These are the activations of a small network on made-up records, seen along a few directions, one row for each record.
Records have a field called Guda. Each example row is followed by its value.
Other fields move the rows too, some of them a lot.
8  -4  -13  -21  -44  -21  -2  -13  11  -14  47  -25  45  -1  -4  1  -27  10  0  44  -3  56  -11  -28  15 -> l14
-48  19  18  3  22  17  -12  6  70  -25  27  -53  17  13  -70  -15  38  24  15  21  -22  42  1  -51  -42 -> l11
17  -16  -11  -28  33  -18  -3  -24  40  54  -22  -2  7  -36  -9  12  21  -53  -24  42  10  24  32  -46  13 -> l8
-18  -9  -1  4  -7  13  -5  -23  -39  -4  10  2  -3  28  -20  8  74  38  6  -50  -10  9  25  24  20 -> l10
-57  -56  -92  17  -35  37  40  -32  -92  33  -36  28  -51  -40  -11  39  11  1  38  -74  26  -24  -10  108  38 -> l6
-19  6  5  63  -30  -47  -2  39  7  -11  -8  8  -10  11  -33  34  -1  14  -36  18  8  -13  6  -7  -25 -> l9
-20  18  19  -50  45  38  -28  16  54  12  -33  -71  6  3  -30  -9  0  25  -43  48  -31  -27  -32  -32  30 -> l4
-1  45  13  5  41  -18  -41  -31  42  11  -5  -45  6  30  6  8  -32  70  -9  69  -24  16  -15  -58  -8 -> l4
19  54  80  -60  42  -36  -75  42  66  -32  4  -51  25  -9  -36  27  -8  15  -5  75  -53  48  10  -95  -53 -> l15
-11  -31  -50  14  -35  -50  -3  23  -60  4  27  17  -15  -17  -6  8  12  -4  28  -56  40  -50  -32  55  -11 -> l3
3  -57  -51  64  -33  10  53  13  -89  42  -9  36  -47  8  -5  12  -20  -45  -6  -34  0  -30  53  87  9 -> l9
-12  0  -50  32  -4  11  8  -20  1  -8  44  -10  -19  -2  -5  -3  20  -60  4  -69  15  -9  15  80  16 -> l5
5  12  -31  26  -19  35  46  -18  -66  3  16  54  -29  -33  -31  -13  -13  -39  -6  -24  17  -1  26  90  10 -> l12
26  41  25  -21  39  -27  13  0  26  14  38  -19  48  25  21  21  -15  19  10  20  -33  35  -29  -15  -52 -> l7
36  -66  -28  41  -4  26  22  -35  -14  -32  25  29  -40  -14  -2  25  -4  1  -7  -81  62  -30  -5  36  28 -> l2
19  -6  19  9  -10  -20  -4  -22  -5  -22  1  9  -32  -10  -15  -31  -4  16  -15  25  1  12  -27  2  -52 -> l12
4  -15  -24  19  -31  19  68  -44  -50  29  -12  48  -35  -43  -20  -21  -9  -16  0  -25  50  -28  -10  69  8 -> l13
14  38  40  -6  -1  -1  -83  19  23  -23  -18  -5  4  13  -19  23  -28  -6  13  31  -29  22  17  -18  -20 -> l15
-29  -35  -47  48  -64  57  47  4  -78  55  3  25  -90  -7  40  37  32  -33  2  -88  83  -17  -26  107  52 -> l1
53  -31  -26  16  -14  12  -2  22  -3  -4  3  43  -53  -6  -1  11  -6  19  8  -22  65  -42  -13  12  35 -> l2
-30  49  17  -48  31  3  12  29  25  15  16  -8  -26  -4  11  -1  -23  18  21  50  23  72  8  -75  -24 -> l1
17  58  -2  -14  17  15  -38  -4  8  -24  14  -17  17  37  10  18  -31  -25  30  44  -8  15  -14  -12  -62 -> l7
7  37  14  42  -17  14  11  7  27  31  -1  -33  3  -24  -39  1  -4  -5  30  35  14  -1  -19  -59  7 -> l11
8  -45  -44  7  -3  -7  45  -6  -60  -15  39  -14  -13  -34  24  -10  -19  -9  1  -84  -16  -36  10  11  -9 -> l3
0  35  3  -31  28  -81  -48  15  78  0  -3  -12  -4  -14  31  9  34  29  -6  26  -36  18  30  -53  2 -> l8
-15  -6  1  -4  20  -30  -4  11  -25  -13  -27  -14  27  -70  34  19  -3  12  41  5  -19  -13  -19  -15  15 -> l6
12  -19  -23  9  -32  10  33  -15  -11  -12  -38  45  -32  -19  -14  -47  20  1  -32  -61  19  -24  -68  49  12 -> l13
17  -19  2  -51  -39  -27  -22  40  6  -38  12  -40  33  12  23  -18  8  9  7  32  -23  17  -5  -8  15 -> l14
0  -22  3  9  -32  -2  37  -28  39  27  -1  8  1  -10  19  -29  2  -31  31  -25  23  -44  12  47  -16 -> l5
1  14  51  -29  28  4  -33  -37  -23  -6  -5  -8  -2  58  16  -41  -4  2  15  48  -38  8  39  -55  10 -> l10

Which value of Guda does each new row have?
-45  1  -4  -37  16  2  -23  9  -19  -14  -33  -20  17  -41  25  10  -9  17  10  38  0  -13  31  -36  -11 -> l6
-24  41  46  24  15  -4  -57  52  74  -29  17  -40  25  21  -18  -59  5  20  28  50  -45  13  -15  -62  -4 -> l11
-8  20  80  -9  51  4  16  11  57  -20  4  -31  22  -15  28  33  8  -14  6  106  -18  47  -21  -102  -36 -> l1
17  5  16  25  -30  4  7  -10  -14  -13  20  43  12  -53  -3  -3  15  15  -4  -19  -17  7  -12  36  -27 -> l12
-23  2  -23  -4  -3  19  -15  -16  40  -2  10  7  -3  30  12  -38  -5  -30  36  18  -20  -20  35  30  -28 -> l5
7  4  47  -30  11  -11  -25  18  19  16  -15  -13  7  20  11  6  -7  56  6  -2  -48  18  54  2  -27 -> l15
25  43  18  -48  31  14  -45  7  35  -4  24  -47  42  20  27  8  -21  13  11  77  -49  26  -14  -75  -78 -> l7
-25  -16  5  -2  9  -1  -18  4  -2  -22  -61  -21  17  -40  18  31  21  8  -6  67  -1  -38  -17  -18  -6 -> l6
-11  -7  -9  32  -56  25  23  10  -37  46  -1  33  -62  -9  35  40  10  -27  19  -2  59  6  -37  37  28 -> l1
33  69  -6  -71  43  29  8  15  36  -24  6  -50  14  14  5  -1  -39  7  -3  31  -43  37  -2  -108  -62 -> l7
30  15  22  -42  0  -9  -29  24  -24  10  11  -1  -13  2  -3  -43  38  23  41  3  -35  3  -17  -46  27 -> l10
-1  47  -5  12  35  37  14  40  12  -24  -25  1  -23  31  30  12  14  -23  -26  18  8  37  -19  -59  16 -> l1
39  -33  14  16  -33  11  -30  -14  -1  -6  -54  -5  -36  5  -17  21  -2  7  6  -59  1  15  3  29  -31 -> l15
21  58  64  -4  22  -23  -62  15  31  -26  16  -23  16  -9  -31  25  -46  -15  3  28  -27  40  7  -30  -8 -> l15
-11  -64  -13  62  -20  -5  -11  34  -40  19  9  35  5  -12  -5  -37  -30  -32  -11  -62  9  12  12  74  7 -> l9
0  18  36  52  18  -34  16  -8  55  18  22  -28  22  26  -20  -13  -1  28  11  35  -27  37  -13  -47  -15 -> l11
-8  61  5  48  -2  34  -9  26  30  1  21  -14  19  -13  -50  -5  0  -25  27  39  -13  8  -6  -28  22 -> l11
15  -30  -11  15  -57  -25  43  -27  3  -5  18  -7  26  44  12  -3  -14  21  -19  21  -6  27  -17  52  42 -> l14
30  -53  -26  40  -20  25  16  -24  -22  -24  0  43  -27  -17  9  52  -5  -17  5  -88  77  -51  -6  21  42 -> l2
16  4  -10  19  13  29  -25  -39  31  -21  -13  -64  -16  -16  -8  -11  0  47  -19  -12  11  7  -10  -11  -12 -> l4
-30  12  -17  -27  17  -18  37  22  5  -14  -36  10  0  -62  -17  -22  -7  30  21  0  24  9  -6  28  4 -> l6
43  -19  -39  24  -3  11  25  24  -36  24  27  65  -16  -11  15  55  9  24  16  -52  25  -48  4  32  54 -> l2
13  25  4  30  26  -7  -21  -21  28  3  -11  -38  -3  11  10  0  2  74  -5  24  -8  -3  -7  12  0 -> l4
42  41  15  29  -3  -6  42  -14  -1  -2  -14  3  25  18  19  43  1  0  27  -18  16  -13  -14  51  -41 -> l7
48  18  61  -42  40  -16  -35  31  58  6  -30  -38  2  6  -42  7  -15  14  -15  95  -56  42  -5  -99  -33 -> l15
-14  13  21  -1  -22  -63  -15  -24  65  26  -34  34  -5  3  26  36  3  -13  -1  14  -22  -17  2  -2  41 -> l8
31  6  -25  -37  -36  -12  25  14  33  -30  9  -16  35  3  -34  -20  -8  20  13  44  -5  54  -16  -13  3 -> l14
38  20  -19  8  5  -5  18  27  -73  7  -23  22  -36  -2  25  -36  -3  -11  -36  -20  14  -20  30  23  14 -> l12
-66  27  2  -34  33  -52  2  21  -5  -19  -38  -14  24  -22  -6  38  7  32  7  28  20  -4  18  -17  -3 -> l6
-39  -14  -9  2  -17  4  -9  -31  -63  5  41  34  -32  12  -1  -17  -29  -46  -34  -54  -15  3  -23  63  23 -> l12
